These are the activations of a small neural network, seen along a few directions. Each row is one input.
Each table varies a few parts of the input and shows all the possible inputs, shuffled.
A made-up example of a description, with smaller parts first: ring(5) and (point or ring(11) or (values(3) and line(6))).
Shared parts are said once, and a part with two or three values counts as separate values.

Other details of the inputs shift rows strongly along three fixed directions, in all tables alike. That doesn't count.

Rows:
R1: [-1.96 -0.07  1.49  6.35 -2.23  2.74  1.32 -1.42  6.70  3.38  4.90]
R2: [-2.17 -4.18 -0.53  5.09  2.12  1.77  1.38 -2.67  6.17  2.00  4.03]
R3: [ 1.24 -1.10 -5.34 -4.02  5.29 -2.04 -2.54  0.06 -4.83 -1.05 -5.38]
R4: [-1.79 -0.05  2.33 -0.61 -2.08 -1.36  4.18  4.16  0.39  1.81 -4.44]
R5: [ 1.71  2.50  2.57 -7.48 -0.90  1.11 -0.81  4.59 -4.07 -2.35 -4.02]
R6: [ 1.24  3.82 -3.36 -1.65  2.09  0.23 -4.67 -3.85 -4.25 -3.11 -1.82]
R7: [ 0.14  5.28  1.36  2.73 -1.61  6.34 -4.68 -4.73  3.05 -1.47  6.28]
R8: [ 2.24  3.64  3.06 -2.82 -2.64  4.91 -4.36 -1.68 -0.71 -3.21  5.55]
R9: [ 0.25 -3.11 -4.70  3.54  5.34  1.34 -3.67 -6.22  4.63  0.16 -1.85]
R10: [-2.02 -2.04  2.22  1.04 -2.79 -4.18  6.77  5.10  0.44  3.17 -1.70]
R11: [ 1.59  5.28  3.95 -6.09 -4.52 -0.15  0.08  4.82 -4.77 -2.50 -3.93]
R12: [ 2.60  3.12  0.35 -1.61  0.68  4.11 -5.03 -2.06  0.75 -2.45  3.78]
R13: [ 0.68 -0.94 -4.62 -3.29  5.07 -0.42 -2.56 -0.74 -4.38 -0.96 -4.26]
R14: [-2.46 -3.69 -0.08  0.49 -0.29 -6.78  7.41  5.13 -1.78  2.57 -4.98]
R15: [-2.18 -5.32 -2.10  0.79  2.61 -2.03  3.13  0.34  0.55  2.21 -1.71]
R16: [-0.83 -2.81  4.08 -2.51 -2.78 -2.23  5.66  6.91 -0.07  2.13  0.02]
R17: [ 2.01  1.91 -5.01 -0.33  5.78  3.22 -7.76 -6.65 -0.66 -4.12  1.08]
R18: [-1.93 -3.18 -2.39  7.72  0.48 -0.11  1.04 -4.92  5.16  3.27  2.02]
R19: [ 2.84  3.12  4.59 -7.02 -4.23  1.14 -1.12  4.84 -4.67 -2.03  1.33]
R20: [ 0.62  4.78  6.68 -4.12 -6.86  1.23  1.89  5.84 -1.61 -1.02 -0.94]
R21: [ 2.06  5.61  2.63 -4.56 -3.98  1.11 -2.04  2.06 -5.74 -2.62 -0.02]
R22: [-2.85 -3.21 -2.45  7.87  2.60 -0.83  2.50 -2.93  6.68  4.15  1.08]
R23: [ 3.47  3.14 -1.10 -4.15  2.26  1.12 -5.59 -1.78 -3.97 -4.39  0.13]
R24: [ 0.70  2.20  5.54 -1.19 -3.23  4.48 -0.17  2.54  2.70 -0.91  6.37]
R25: [ 3.42  7.24  0.30  2.23 -0.91  5.27 -8.16 -6.87  2.02 -3.37  6.10]
R26: [-3.60 -3.06 -1.74  6.39  1.98 -0.95  3.29 -2.05  4.66  2.82  0.75]
R27: [ 2.32  5.05 -0.61 -2.10 -0.21  1.36 -4.69 -2.44 -2.09 -3.19 -2.84]
R28: [ 1.83  5.28  2.41 -2.15 -3.83  1.88 -2.30  0.96 -2.18 -1.73  1.87]
R29: [-0.29 -4.02 -4.84  1.34  5.40 -2.20 -1.03 -3.56 -0.12 -0.51 -1.93]
R30: [ 1.44 -1.50 -5.02 -1.49  5.67 -0.93 -4.02 -3.38 -1.22 -1.58 -5.81]
R31: [ 0.05  1.05 -4.54 -1.02  4.36 -3.72 -0.96 -0.28 -4.53 -1.52 -5.78]
R32: [-0.82  3.02  3.97  0.45 -4.05  1.62  1.01  1.48  0.67 -0.77  3.53]
R33: [-0.27  4.38  6.73  2.55 -7.19  4.88  0.21 -0.04  4.43 -0.88  8.89]
R34: [ 0.55  0.61  7.00 -5.29 -5.72 -0.42  4.50  8.42 -2.03 -0.62  1.95]
R35: [-2.80 -2.37 -1.62  6.14  0.71 -0.35  1.60 -3.54  4.00  2.60  1.47]
R36: [-1.97 -5.31  0.83 -1.35 -0.73 -2.66  6.01  5.19 -0.81  3.33 -2.25]
R37: [-1.24  0.64 -3.57  2.00  2.69 -0.10 -1.52 -3.42 -0.43 -0.18 -1.27]
R38: [-2.49 -6.29 -1.48  4.79  1.97 -0.57  2.58 -2.42  4.78  3.28  1.82]
R39: [-0.86 -0.92 -5.27  5.73  4.30 -0.66 -2.59 -7.25  2.55 -0.46  0.15]
R40: [-0.12  0.55 -4.88 -1.35  3.37 -2.81 -1.11 -0.76 -5.37 -0.44 -6.07]
R41: [-1.90 -0.49  2.60  6.52 -2.85  1.76  2.72 -0.82  7.45  3.23  5.44]
R42: [-1.04 -2.42 -2.54  5.13  1.02 -2.26  0.95 -2.88  2.56  2.84 -0.51]
R43: [ 1.63  1.08  6.80 -4.32 -5.77  1.43  1.61  4.62  0.15 -0.65  1.01]
R44: [-2.03 -2.63 -1.20  0.04  0.77 -5.70  4.73  2.31 -3.09  1.07 -4.64]
R45: [ 2.14  1.52 -0.65 -6.74  0.88 -0.77 -2.13  3.24 -6.04 -2.04 -3.16]
R46: [-0.68 -4.04  1.23  5.10 -0.32  0.88  1.73 -1.83  6.66  1.86  5.10]
R47: [-1.20 -4.64 -2.18  3.43  3.52 -0.96  1.50 -1.32  3.76  1.67  0.54]
R48: [ 1.14  2.12 -3.21 -1.67  2.70 -3.37 -1.64 -0.73 -4.92 -2.11 -4.46]
R49: [ 4.02  4.01 -1.44 -0.80  1.18  5.47 -8.90 -5.96  0.67 -3.52  4.82]
R50: [-2.45 -0.49  2.76  5.26 -3.53  2.78  2.99 -0.07  5.31  3.48  4.61]
R51: [-2.07 -6.49 -0.65 -1.19  0.63 -4.35  6.06  4.72 -1.71  3.51 -4.11]
R52: [-0.30 -1.55 -3.36  0.95  2.61 -4.00  0.32 -1.77 -1.09  0.58 -7.16]
R53: [-2.05 -4.92  1.55  3.14 -0.68  0.46  4.06  1.89  5.27  4.33  2.84]
R54: [ 2.17  2.36  5.70  0.22 -4.87  5.89 -2.83 -1.46  5.19 -1.42  6.10]
R55: [-0.61 -3.45  3.78  1.12 -3.08  0.39  3.39  2.04  4.75  2.06  0.70]
R56: [-0.83 -1.08 -3.68  0.15  3.19 -5.09  1.94  0.85 -3.14  0.11 -5.61]
R57: [-0.88 -4.12 -4.92  4.68  5.73  0.14 -2.18 -6.11  3.72  0.23  1.04]
R58: [-0.51 -3.78 -4.53  4.99  5.07  0.57 -2.49 -6.71  4.26 -0.03  1.99]
R59: [ 1.24  0.87 -6.39  2.31  7.16  4.51 -8.64 -9.52  1.55 -2.50  1.99]
R60: [ 2.00  1.80 -0.14 -6.60  1.55 -1.19 -1.57  3.47 -6.03 -3.22 -2.95]
R61: [ 1.83  4.95 -1.48 -4.78  1.10 -1.47 -2.64  1.57 -6.30 -2.76 -3.95]
R62: [-1.02 -4.67  1.10  2.22 -1.21 -0.79  3.36  1.43  3.70  3.36  2.04]
R63: [ 1.41  3.36 -6.24  1.87  4.73  1.48 -6.79 -6.27 -0.80 -1.74 -1.38]
R64: [ 1.47  5.52  3.21 -5.05 -4.68  1.07 -0.60  3.69 -5.68 -2.23 -0.30]
R65: [ 2.44  2.41  2.02 -4.66 -2.18  2.40 -2.60  1.16 -3.38 -2.38  1.64]
R66: [ 0.08  3.32  3.86 -1.71 -4.56  0.72  0.63  1.58 -2.30 -0.86  1.97]
R67: [-2.99 -3.28 -1.12 -0.12 -0.07 -5.48  6.03  3.32 -2.87  2.40 -5.11]
R68: [-1.87 -2.21  2.31 -0.33 -2.90 -5.31  7.41  6.28 -1.05  2.97 -2.98]
R69: [-1.75 -6.19 -1.10 -1.77  1.52 -5.34  5.12  3.11 -2.83  2.27 -4.43]
R70: [ 1.66  0.10 -2.59 -4.43  3.51 -1.73 -2.68 -0.73 -5.48 -3.20 -2.97]
R71: [ 1.31  6.34  2.71 -1.13 -2.52  3.31 -2.75  0.39 -0.71 -2.85  3.26]
R72: [ 2.51  3.49  5.49 -0.34 -4.60  5.77 -2.87 -0.32  3.87 -1.59  8.69]
R73: [-2.02 -0.93  3.21  1.17 -4.33 -1.85  5.38  4.81  0.98  3.28  0.22]
R74: [ 0.16 -4.45 -3.60 -2.12  3.37 -3.93  1.10  0.56 -3.99  0.99 -5.00]
R75: [-0.12 -4.79 -2.83  2.15  3.27 -2.62  1.22 -1.38  2.14  1.78 -0.97]
R76: [-2.81 -3.36  0.46  0.57 -0.82 -4.57  6.68  4.52  0.42  3.39 -6.82]
R77: [-2.19 -0.89  0.02  1.62  0.48 -2.44  4.14  2.96  0.39  1.84 -1.89]
R78: [-0.06 -0.12  4.26 -3.53 -3.84  0.90  2.18  3.93 -1.39 -0.35  2.28]
R79: [ 2.23 -1.27 -5.05 -2.23  5.59 -2.54 -3.42 -2.56 -3.23 -1.57 -3.78]
R80: [ 2.28  1.94 -3.62 -2.95  4.90  1.55 -5.38 -2.31 -2.25 -2.62 -1.25]
R81: [-1.50  2.51  4.86  3.94 -4.89  4.02  1.23 -0.33  5.16  0.31  7.33]
R82: [ 1.60  4.79  0.44 -3.41 -1.92  0.32 -2.36  1.43 -4.24 -1.92 -1.07]
R83: [ 0.98  0.11  3.12 -2.45 -3.34  1.92  0.43  2.40 -0.78 -0.25  2.64]
R84: [-1.76  0.70  4.17  4.70 -5.45  3.65  2.39  0.05  5.32  2.74  6.16]
Description of these inputs: values(2) and line(6) and (point or ring(6)).
Question: Changing only the line(6) part turns R53 into R49. The same change can be made to R80. Which row results?
Answer: R75
Question: Changing only the line(6) part turns R7 into R35. The same change can be made to R59. Which row results?
Answer: R38
Question: Changing only the line(6) part turns R17 into R57. The same change can be made to R71. Which row results?
Answer: R31
Question: Start at R43 and move only the line(6) part, one step at a time. The first step leads to R54. Which rows follow, in order?
Answer: R55, R30, R9, R5
Question: Change only the values(2) part in R37. List by row number the other rows that result.
Answer: R15
Question: Change only the values(2) part in R52. List by row number the other rows that result.
Answer: R43
Question: Start at R22 and move only the line(6) part, one step at a time. The first step leads to R41. Which rows follow, in order?
Answer: R61, R10, R68, R25
Question: List by row number the other rows that have the line(6) part and the values(2) part in common with R18.
Answer: R6, R14, R27, R28, R39, R68

Rows:
R85: [-1.28 -0.46 -6.23  4.22  4.92 -1.74 -1.10 -4.05  0.18  2.03 -2.66]
R86: [ 1.33  2.45  4.05 -6.52 -2.67  2.48 -0.86  3.64 -5.13 -2.98  1.57]
R87: [-1.36 -4.23 -0.30  1.84  1.05 -0.10  2.98  0.97  2.97  3.67  2.22]
R88: [-0.60 -3.14 -3.95 -6.93  3.26 -4.42  1.99  4.89 -8.45 -0.15 -7.57]
R89: [-1.07 -2.59  3.42 -0.25 -2.00 -0.62  4.39  5.27  1.99  2.02  3.21]
R90: [ 1.14 -2.29  4.69  0.41 -5.55 -1.64  3.52  2.63  2.35  2.05  1.08]
R91: [ 0.33 -1.18 -3.62  1.82  4.06  1.32 -3.69 -5.70  1.19 -0.72 -2.90]
R92: [-0.58 -3.20  0.96  2.22  0.36  0.46  2.58  0.27  3.84  0.41  3.67]
R93: [-1.10 -0.15 -5.48  2.01  4.71 -1.84 -1.76 -4.17 -3.20 -0.62 -4.58]
R94: [-2.51 -5.74  0.25  1.50  0.82 -5.09  6.62  5.35  2.36  4.49 -4.92]
R95: [ 0.95  7.17  1.59 -3.01 -3.95  4.02 -3.89  0.54 -3.88 -2.81  2.02]
R96: [-1.62 -0.96 -5.36  7.30  4.77 -1.40 -1.28 -5.03  3.86  1.86  0.24]
R97: [ 2.26  3.28 -1.44 -4.29 -0.92 -4.08 -1.26  0.78 -7.53 -2.34 -4.25]
R98: [-0.15  0.23  3.63  2.17 -1.71  4.52 -1.35 -2.91  5.25 -0.82  8.13]
R99: [ 0.32  0.68  4.83  2.10 -3.67  2.85  1.07  1.00  5.68 -0.06  3.87]
R100: [-0.24  5.66  3.49  1.14 -3.31  3.39 -2.15 -2.10  1.22 -2.26  5.00]
R101: [ 3.50  5.47 -0.88 -2.78  1.24  4.54 -6.86 -2.65 -1.20 -2.41 -0.10]
R102: [ 0.44 -4.87  1.49 -3.57 -1.69 -5.85  5.19  5.35 -4.17  1.49 -2.44]
R103: [-0.82 -2.48 -3.56  4.72  4.31  0.37 -2.14 -6.69  5.51  0.41 -0.97]
R104: [-1.09 -0.70  4.25 -1.15 -5.28  1.80  2.79  4.16  1.92  2.01  0.58]
R105: [ 2.16  7.05 -1.83 -2.93  1.24  1.02 -4.80 -1.55 -4.76 -5.26 -1.21]
Question: Describe the family of inputs behind these rows.
Answer: values(3) and (point or ring(6))
Question: Changing only the values(3) part turns R98 into R100. The same change can be made to R89. Which row results?
Answer: R96
Question: Change only the ring(6) part in R99. List by row number the other rows that result.
Answer: R91, R94, R101, R103, R104
Question: Change only the values(3) part in R102. List by row number the other rows that result.
Answer: R90, R97
